A small network was shown many inputs. Here are its activations along a few directions, one row for each input.
Each table varies a few parts of the input and shows all the possible inputs, shuffled.
Descriptions start from the smaller parts, as in this example, which fits no table here: one of 5 places around a ring, together with either a single point or (one of 2 separate values, together with one of 4 places along a line) or one of 11 places along a line.
Shared parts are said once, and a part with two or three values counts as separate values.
In the rows, zero is written as 128.

A family of inputs:
row 1: [142 125 152 170 135 136  91 138 111 109 145 111 144  75 108 130]
row 2: [126 127 147 128 111  68 136  83 109 146 104 166 147 128 149 120]
row 3: [ 77 122 117 106  97 133 169 107 149 145 114 127 108 134 129 147]
row 4: [ 88 112 108 107 124 164 163 115 151 134 127 111 135 164 126 131]
row 5: [120 113 129 159 125 150  99 227 117 135  81 157 103 150 102  94]
row 6: [168 128 136 134 169  83 159 124 140 117 140 157 134 150 150 110]
row 7: [ 93 101 125 130 139 157 145  81 151 109 149 140 152 135 147 116]
row 8: [136 151 127 123 130 149 112 142 138 140 130  79  96 123 119 139]
row 9: [127 117 125 119 170 104 127 128 148 105 157 146 164 152 133  94]
row 10: [141 128 141 134 105 145 106 176 110 137 146  89 124 114  86 143]
row 11: [102  86  87  91 136 143 149 147 139 131 136 124 135 162 131 110]
row 12: [147 141 117 109 123 163 120 134 118 143 151  97  96 127 124 156]
row 13: [137 130 152 157 100 134  74 152  96  82 142 124 141  75 129 137]
row 14: [151 145 131 138 136  66 155 101 128 131 114 164 150 142 143 109]
row 15: [153 140 114 100 109  81 175 138 135 163 102 144 136 151 121 116]
row 16: [167 130 147 117 130 173 105  85 124 107 142 119 119  92 155 143]
row 17: [ 96 138 111 114  81 112 160 107 136 171  94 140 130 132 135 158]
row 18: [131 141 134 142  98 149  93 180  85 129 123  93 124 111 104 143]
row 19: [103  94 105 129 169 138 132 108 137 109 149 140 159 151 151 100]
row 20: [126 122 144 190 130 134  80 202 126  92 105 179 116 137 138  87]
row 21: [ 94 134 133 145 109 101 141  67 127 137  97 157 149 112 155 150]
row 22: [148 137 130 142 150 157 107  91 118 109 144 115 111  89 139 136]
row 23: [122 123 110  97 156 118 147 159 146 130 128 116 154 180 108 111]
row 24: [165 134 124  99 149  94 174 156 138 147 122 133 120 181 126 127]
row 25: [143 141 145 136 143 137  92 109 142  97 154 119 107  89 124 128]
row 26: [161 126 114 103 113 170 123 116 114 154 138  91  91 112 136 159]
row 27: [134 149 128 121 131 137 105 165 127 139 149 100 103 118  90 149]
row 28: [ 84 110 137 135 121 120 139  57 144 118 120 140 122 121 146 131]
row 29: [138 142 136 156 158 129  90 127 127 106 148 121 123  80 111 132]
row 30: [118 153 131 109  94  95 171 120 109 169  91 143 147 154 124 132]
Q: Changing only one part turns row 23 into row 9. The same change can be made to row 15. Which row results?
A: row 14
Q: What do these inputs look like to the network?
A: one of 2 separate values, together with either a single point or one of 6 places along a line or one of 8 places around a ring
Q: Start at row 13 and move only the place on the line of 6, one step at a time. The first step leads to row 1. Which rows follow, in order?
A: row 29, row 25, row 22, row 16
Q: Start at row 18 and move only the place on the line of 6, one step at a time. The first step leads to row 10. Which rows follow, in order?
A: row 27, row 8, row 12, row 26

A family of inputs:
row 31: [ 62 102 111 113 116 150 156  48 148 136 126 141 137 138 155 136]
row 32: [ 74  88  90 104 142 126 167 156 156 141 126 139 148 182 117 108]
row 33: [127 127 141 170 141 112  81 212 107 109 116 153 137 133 110  95]
row 34: [152 139 114 105 136 179 121 184 130 138 141  86  97 134 107 131]
row 35: [106 144 132 112  79  98 177  42 121 160 103 151 130 113 154 161]
row 36: [128 124 155 182 148 114  62 119 111  80 136 147 141  83 139 113]
row 37: [150 141 127 121 112 170  93 203  99 142 125  80  97 104  80 149]
row 38: [146 115 161 187 171 121  98  94 134  74 126 178 143 119 166  94]
row 39: [ 82 125 108  91  87 122 177 131 140 180  80 141 124 183 124 142]
row 40: [144 144 137 138  90 174  77 216 103 143 132  75  91  90  76 150]
row 41: [157 138 117 103 134  58 177 143 131 165 111 152 137 183 122 117]
row 42: [144 143 146 142 120 174  77 112 111 114 155  68 102  62 111 172]
row 43: [143 122 148 178 142 118  83 106 128  70 132 170 137 101 156 109]
row 44: [ 69 102  90 103 115 142 170 135 148 162  99 138 132 192 123 118]
row 45: [158 132 133 112 175  87 156  61 160 121 153 147 150 129 154 107]
row 46: [156 140 117 107 122 181  99 195 102 140 139  81 112 128  97 141]
row 47: [135 137 160 195 124 125  59 133 103  69 138 123 141  68 119 119]
row 48: [ 77 127 127  98  89 133 166  35 142 151 105 143 127 127 156 160]
row 49: [136 148 150 157 100 181  61 120 103 111 152  66 105  45 108 175]
row 50: [108 143 113 103  76  89 188 135 118 190  79 150 126 168 125 147]
row 51: [147 117 144 177 165 118 117 182 133 102 106 180 138 168 139  76]
row 52: [157 134 110 104 172  84 172 153 161 145 133 146 144 183 119  99]
row 53: [144 125 134 166 137 116 104 200 126  99 113 175 131 153 126  93]
row 54: [151 137 134 128 129 178  92 104 112 109 163  75 112  78 120 159]
row 55: [115  90 121 104 168 113 153  74 148 109 172 131 164 127 151 113]
row 56: [142 143 112 101 133 177 130 174 134 146 124  94  75 143 116 135]
row 57: [135 141 148 183 117 124  79 226  98  99 118 131 136 120  92  97]
row 58: [158 137 138 111 138  63 163  53 131 137 132 155 146 127 156 124]
row 59: [140 143 138 111  95  62 171  51 126 147 112 149 150 111 155 143]
row 60: [146 142 133 116 142 180 108  94 125 111 167  77 102  89 140 156]
row 61: [ 69  87 112 114 145 132 150  70 155 117 151 142 157 128 152 125]
row 62: [139 143 132 116 137 181 114  85 137 122 148  89  81  99 147 154]
row 63: [137 143 119 102  92  58 183 143 124 177  93 147 144 168 123 134]
row 64: [118  91 100  96 162 112 170 162 147 134 148 130 156 179 114 101]
Q: Changing only one part turns row 31 into row 44. The same change can be made to row 48. Which row results?
A: row 39
Q: What do these inputs look like to the network?
A: one of 2 separate values, together with either one of 4 places along a line or one of 5 places along a line or one of 8 places around a ring
Q: Start at row 57 and move only the place on the line of 4, one step at a time. The first step leads to row 33. Which rows follow, in order?
A: row 53, row 51
Q: Change only the choice among 2 separate values in row 50. List by row number the other rows that result.
A: row 35
Q: Change only the place on the line of 5 in row 56. List by row number the other rows that result.
A: row 34, row 37, row 40, row 46

A family of inputs:
row 65: [127 159 129  93 132 112 161  74 143 177  97 152 100 161 150 135]
row 66: [106 121  89  71  96 101 194 190 112 170 115 124 170 170 108 133]
row 67: [103 109 112 131 154  73 158  96 137  99 138 167 170 178 160  83]
row 68: [ 79  72 127 130 145  73 150  91 156 113 158 170 182 122 129  97]
row 69: [182 140 164 176 107  97  57 170  58  99 118 165 124  85 139 136]
row 70: [192 132 138 129 179 150  73 200 137  90 163  76  91  97  87 105]
row 71: [ 85 102  93 115 120  88 162 155 146 175  97 132 141 179  93 137]
row 72: [107 133 109 105  85 105 171  87 152 188 101 120  92 150 115 164]
row 73: [102 114 121 134 105 223  56 111 100 109 140  77 114  77 131 146]
row 74: [122 162 185 214  83 130  78 163 101 106  93 110 119  76  97 127]
row 75: [120 144 122 120 138  96 167  36 151 105 127 152 130 137 187 131]
row 76: [185 165 141 161 157 157  68 157  98 108 189  53 115  55  88 142]
row 77: [147 141 146 135 120 183  36 115  92 103 169  64 135  69 106 184]
row 78: [103 133 112 107 161  96 152 138 138 170  96 161 151 192 128  95]
row 79: [162 161 149 183 109 126  87 201 142  89  91 170 114 112 116  97]
row 80: [135 147 114  55  58 114 201 119 116 182 120 108 115 139 126 159]
row 81: [ 89 114 117 134 138 237 105 162 118  98 136 110  80 121 125 134]
row 82: [142  94 122 128 163 111 170 118 130 129 120 172 184 193 146  90]
row 83: [140 115 128 137 162 190 100 219 150 116 157  95  83 145 124 118]
row 84: [ 97 107 136 118 135  96 160  32 171 123 149 152 142  77 162 143]
row 85: [162 124 133 114 142 129 181  54 140 138 112 157 137 154 172 132]
Q: What do these inputs look like to the network?
A: either one of 3 separate values or one of 6 places around a ring or (one of 2 separate values, together with one of 6 places along a line)
